These are the activations of a small neural network, seen along a few directions. Each row is one input.
Each table varies a few parts of the input and shows all the possible inputs, shuffled.
A made-up example of a description, with smaller parts first: line(4) and (point or ring(9) or (values(3) and ring(8))).
Shared parts are said once, and a part with two or three values counts as separate values.

Other details of the inputs vary at random and push rows far along two fixed directions, the same in every table; ignore that.

Rows:
x1: [ 20   3   7  25   1   2 -20  -6 -22 -23  12   0 -32 -24 -11]
x2: [ 36  20   2  55   4  -8 -55 -45  -7 -20  -9  29  42 -20 -21]
x3: [-50 -29 -38   4  34 -33  64 -23  -1  66 -14 -60   8 -10  31]
x4: [  8 -17  16 -23   6   4  -6  32 -32 -16   0  25 -68 -33  12]
x5: [-39 -33 -34  41  33 -31  15 -59  44  55 -31 -49  78 -11   8]
x6: [  7 -20   1 -10   2 -20  30  23 -39   7  23  -9 -54 -26   6]
x7: [  0  23  19 -14  -3   3   3  15  -1 -19   1  42 -10  28  -4]
x8: [ -1   5  18 -12   9  21 -13  29   5 -21  -3  38  -5  22   4]
x9: [  7  14  15 -58 -25  16  21  37 -14 -21  21  33 -47   7   5]
x10: [ 32  22 -17  59  12   3 -50 -49  -5  -8 -22  48  29  -9 -23]
x11: [ 12  16  25 -39 -37  22  13  36 -13 -31  41   6 -44   2  -8]
x12: [  3 -13  15 -31   0  -4 -10  31 -48 -11   2  23 -56 -35  20]
x13: [ 36  36   4  23 -19  22 -44 -49   9 -25 -11  25  51   6 -26]
x14: [-58 -39 -13 -55  10  -3  94  10  22  64  -6 -77 -12   1  29]
x15: [  0 -12  25 -29 -15  18  -4  60 -11 -36  23  13 -46  17   7]
x16: [-43 -20 -53  38  54 -35  31 -68  35  77 -34 -48  67   7   9]
x17: [ 36   8   2  53   0  -7 -63 -40   6 -20 -16  28  49 -22 -13]
x18: [ -1 -10 -16  43  16  -3 -41 -49  21   3 -31   9  43 -12  -7]
x19: [ -46  -49  -17    3   17  -24   75   13   16   50   12 -106  -38  -24
   24]
x20: [-16  12  31 -19 -15   0  34  40  -8 -14  35 -23 -42  17  -1]
x21: [  4  21  27 -26 -19   4  17  44 -20 -22  30  25 -52  21  -6]
x22: [  8  21  31   0 -23   4 -16  22  14 -25  12   9  -5  19  -6]
x23: [-63 -52 -24 -26  39 -29  71  12   5  70   1 -78 -28 -18  29]
x24: [ 28  29 -17  17   5  11 -41 -23   8 -21 -29  55  58  24 -16]
x25: [-39 -12 -39  38  16 -12  34 -36  67  50 -28 -80  91  27   1]
x26: [ 29  32 -19  33  -6  11 -38 -22   7 -17 -22  42  55  26 -27]
x27: [ 36  13  -5  49   4  -4 -76 -41   3 -12 -11  19  41 -14 -17]
x28: [-38  -3 -43  13  25  -7  53 -71  53  66 -41 -42  87  23   6]
x29: [ 22  14  -6  19 -10  15 -60 -17  21 -27 -30  37  65  18 -19]
x30: [ 19 -10  18 -10 -20  -6 -17  29 -42 -21  22 -12 -56 -35  15]
x31: [ 22   7   1  30  17  -5 -58 -40  -1  -7 -36  60  48 -21  -5]
x32: [ -2  10  30 -16 -17   7 -16  23   9 -23   3  24  -5  20  -6]
x33: [-57 -59 -25 -19  24 -33  61  10  10  61  11 -96 -26 -16  26]
x34: [  4  27  -1  50  13  13 -24 -28  29  -9  -5   7  64  36 -18]
x35: [ -1   7  25 -63 -24  25  12  45  -6 -18  13  33 -41  -3   3]
x36: [ 11  11  16 -16  -8  15  13  53 -21 -26  30  20 -52  22  -2]
x37: [  1  -3 -15  37   7 -10 -48 -48   5   8 -32  11  53 -13   1]
x38: [ 31  19  -8  56  10  -1 -68 -50  -9 -15  -5  23  40  -9 -27]
x39: [ 27  17  -7  26  -3  -6 -35 -17 -34  -9  -5  34  -7 -16  -5]
x40: [ 24  -3   3  -2  12 -16  -9  -1 -31 -12  -2  37 -20 -25   7]
x41: [ -8  15  28 -19  -5  11  -9  22   4 -13  -7  41  -4  22  -1]
x42: [-11 -17   6 -47  -3   9  26  54  -9  -4  -1  -5 -32   4   8]
x43: [-65 -23 -31  -1  40 -10  85  -1  40  53  -1 -59  24  41  23]
x44: [  4  36 -18  18 -10  13  -9 -43  34   7 -11  31  64  25 -23]
x45: [ 11  -1  10 -18 -24  10   7  -4  10   0   6 -30   2  -1   2]
x46: [  1  -9   6  -2  -7 -13  15  19 -42   0  26 -35 -52 -31  11]
x47: [-55 -34 -41  13  46 -30  74 -26  22  64 -16 -66   2  -9  23]
x48: [ 20   7  16 -24 -23  12   4  51 -28 -40  30  -8 -44   3  -9]
x49: [ 38  35  -9  19 -15  19 -37 -51   7 -10 -19  47  51  15 -24]
x50: [  4   0  23 -56 -38  22   2  43  -1 -27  23  17 -40   0   3]
x51: [ 22  -4   2 -11   0 -10  -8  27 -48  -9  27   9 -68 -20  -3]
x52: [ -7 -12  21 -15  -9  11  22  54   2 -18  32 -28 -40  18  11]
x53: [ 16  12  30 -41 -43  20   4  43  -2 -28  31   1 -41  -2   2]
x54: [ 19  -9  23 -56 -34  18  -1  32 -17 -25  13   6 -47 -11   4]
Description of these inputs: ring(6) and (values(4) or ring(5)).
Changing only the ring(6) part turns x7 into x32. The same change can be made to x43. Which row results?
Answer: x15
Changing only the ring(6) part turns x16 into x33. The same change can be made to x47. Which row results?
Answer: x18
Start at x2 and move only the ring(6) part, one step at a time. The first step leads to x6. Which rows follow, in order?
Answer: x40, x31, x5, x17
Which other rows does x42 become when the ring(5) part takes its other values? List them by row number.
Answer: x8, x14, x35, x41
Which other rows does x51 become when the values(4) part takes its other values? List them by row number.
Answer: x6, x10, x39
